A =
[[ -1  -9   3  -7  -2  -1 -10  38 -10 -24  17 -23  -7  -2   0   8]
 [ -5  -7  16 -26  -7   0 -15   7 -12  -1  -2  18  -4   5   7  -1]
 [ -5 -12 -13 -19 -15 -13  -9   5  -7  -2   4 -39 -11 -15 -35 -27]
 [-10  -6   7  -3 -25   1  12 -17  -5 -14 -15   7  -9 -12 -15  14]
 [  1   0 -23  -6   4  -7   2 -30  -2 -15  -2  40   9 -12 -25 -38]
 [ -4  -1 -16  -1 -21  -8 -16  -9  -5 -12  -6  20  -1  -3  -3   2]
 [-19   1   8   5  15  -4 -11 -38 -13  -6  16 -23   7 -24   3  45]
 [ -4   0  -9  -8  -9   2  12 -36  -2   0   8 -19  13 -11  -9  -6]
 [-11  -2   3   5 -19 -11 -16 -31   5 -22  -2 -29   8   5  -5  12]]
Rows and columns are numbered from 0.
The entry at row 0, column 0: -1
The entry directly above the smallest entry?
A: 18
The bottom-right entry?
A: 12
The entry in row 0 and column 1 is -9
The entry directly below the largest entry -> -6
The entry in row 0 and column 2?
A: 3
The entry directly above 15 -> -21
The entry at row 1, column 1: -7
The entry in the bottom-left corner?
A: -11
The entry directly above the largest entry?
A: 2
The top entry of the column that holds the largest entry?
A: 8
The entry just left of the largest entry -> 3
The entry directly above 13 -> 7
The entry in row 2 and column 1: -12
The entry in row 1 and column 0?
A: -5
The smallest entry: -39
The largest entry -> 45
The entry in row 2 and column 0?
A: -5
The bottom entry of the column that holds the smallest entry?
A: -29
The entry directly below the smallest entry: 7

Read these off the array that follows.
1) The entry just left of 687?
2) The entry just left of 583?
3) The entry just left of 465?
4) The entry just left of the smallest entry?
5) The entry just right of 633?
array([[383, 487, 366, 414, 500, 322, 461, 357, 687, 828, 249, 420, 489,
        470],
       [385, 379, 408, 363, 501, 373, 542, 447, 696, 847, 354, 417, 601,
        432],
       [389, 459, 388, 397, 381, 446, 475, 230, 711, 569, 296, 397, 612,
        428],
       [500, 419, 355, 392, 533, 417, 566, 330, 588, 805, 334, 156, 437,
        460],
       [376, 585, 449, 449, 432, 525, 583, 423, 561, 608, 446, 468, 295,
        551],
       [486, 556, 285, 472, 453, 370, 337, 332, 633, 677, 236, 500, 257,
        426],
       [364, 670, 381, 501, 406, 430, 537, 413, 753, 674, 505, 625, 606,
        404],
       [375, 567, 394, 383, 522, 305, 546, 371, 752, 678, 324, 472, 594,
        511],
       [395, 414, 443, 470, 505, 398, 463, 414, 812, 644, 393, 413, 702,
        538],
       [487, 419, 303, 420, 530, 404, 398, 447, 679, 475, 407, 253, 271,
        245],
       [428, 604, 616, 582, 568, 459, 595, 198, 689, 599, 474, 465, 702,
        479],
       [505, 233, 322, 424, 576, 365, 555, 379, 744, 796, 245, 339, 331,
        427]])
1) 357
2) 525
3) 474
4) 334
5) 677

Read these off the matrix that follows.
1) Give the second smallest entry.
2) Give the entry just left of the smallest entry.
3) Give the entry just right of -1.601.
4) Give the entry just left of -0.267.
array([[-0.729, -0.200, -0.756, -0.453, -0.281, -0.325, -2.137, -0.608,
        -1.134, -0.552, -0.460, -0.608, -0.608, -0.785, -1.612],
       [-0.562, -1.133, -2.016, -0.350, -1.196, -1.986, -2.382, -0.608,
        -0.125, -0.554, -0.096, -0.608, -0.610, -0.945,  0.467],
       [ 0.186, -1.619, -1.203, -0.682, -1.675, -1.324, -1.322, -0.607,
         0.090, -0.568, -0.622, -0.608, -0.616, -0.925,  0.864],
       [-1.409, -1.141, -2.121, -0.528, -1.018, -1.880, -0.267, -0.608,
         0.074, -0.693, -0.320, -0.608, -0.618, -0.577,  0.723],
       [-0.516, -1.090,  1.434, -0.976, -1.111,  0.545,  0.455, -0.607,
        -0.380, -0.772, -1.224, -0.608, -0.639, -0.825, -0.176],
       [ 0.070, -1.213, -0.355, -0.438, -1.381, -1.480, -2.199, -0.608,
        -0.051, -0.568, -0.268, -0.608, -0.612, -1.104,  0.675],
       [-0.994, -1.306,  0.355, -1.258, -1.276,  1.846, -0.735, -0.607,
        -1.021, -0.796, -1.811, -0.608, -0.670, -1.046, -1.550],
       [-1.368,  0.472,  1.228, -0.085,  0.378, -1.413, -0.371, -0.609,
        -0.610, -0.680,  0.242, -0.608, -0.589, -0.534, -0.503],
       [-0.976, -0.217, -0.975, -1.010,  0.033,  0.567,  2.222, -0.608,
        -1.065, -0.645, -1.295, -0.608, -0.600,  0.123, -1.769],
       [ 1.468, -0.973, -1.403, -0.938, -1.026,  0.226, -1.030, -0.608,
        -0.980, -0.334, -1.214, -0.608, -0.583, -0.498, -1.364],
       [ 0.024,  0.520, -1.690, -0.192,  0.522, -1.601, -0.471, -0.609,
        -1.065, -0.345,  0.059, -0.608, -0.542,  0.011, -1.500],
       [-0.409, -1.215, -0.068, -0.596, -1.253, -1.326, -0.348, -0.608,
         0.138, -0.673, -0.474, -0.608, -0.617, -0.807,  0.949],
       [-2.257, -0.125, -0.979, -0.508, -0.021, -0.427, -0.571, -0.608,
        -0.940, -0.757, -0.487, -0.608, -0.627, -0.556, -1.352]])
1) -2.257
2) -1.986
3) -0.471
4) -1.880
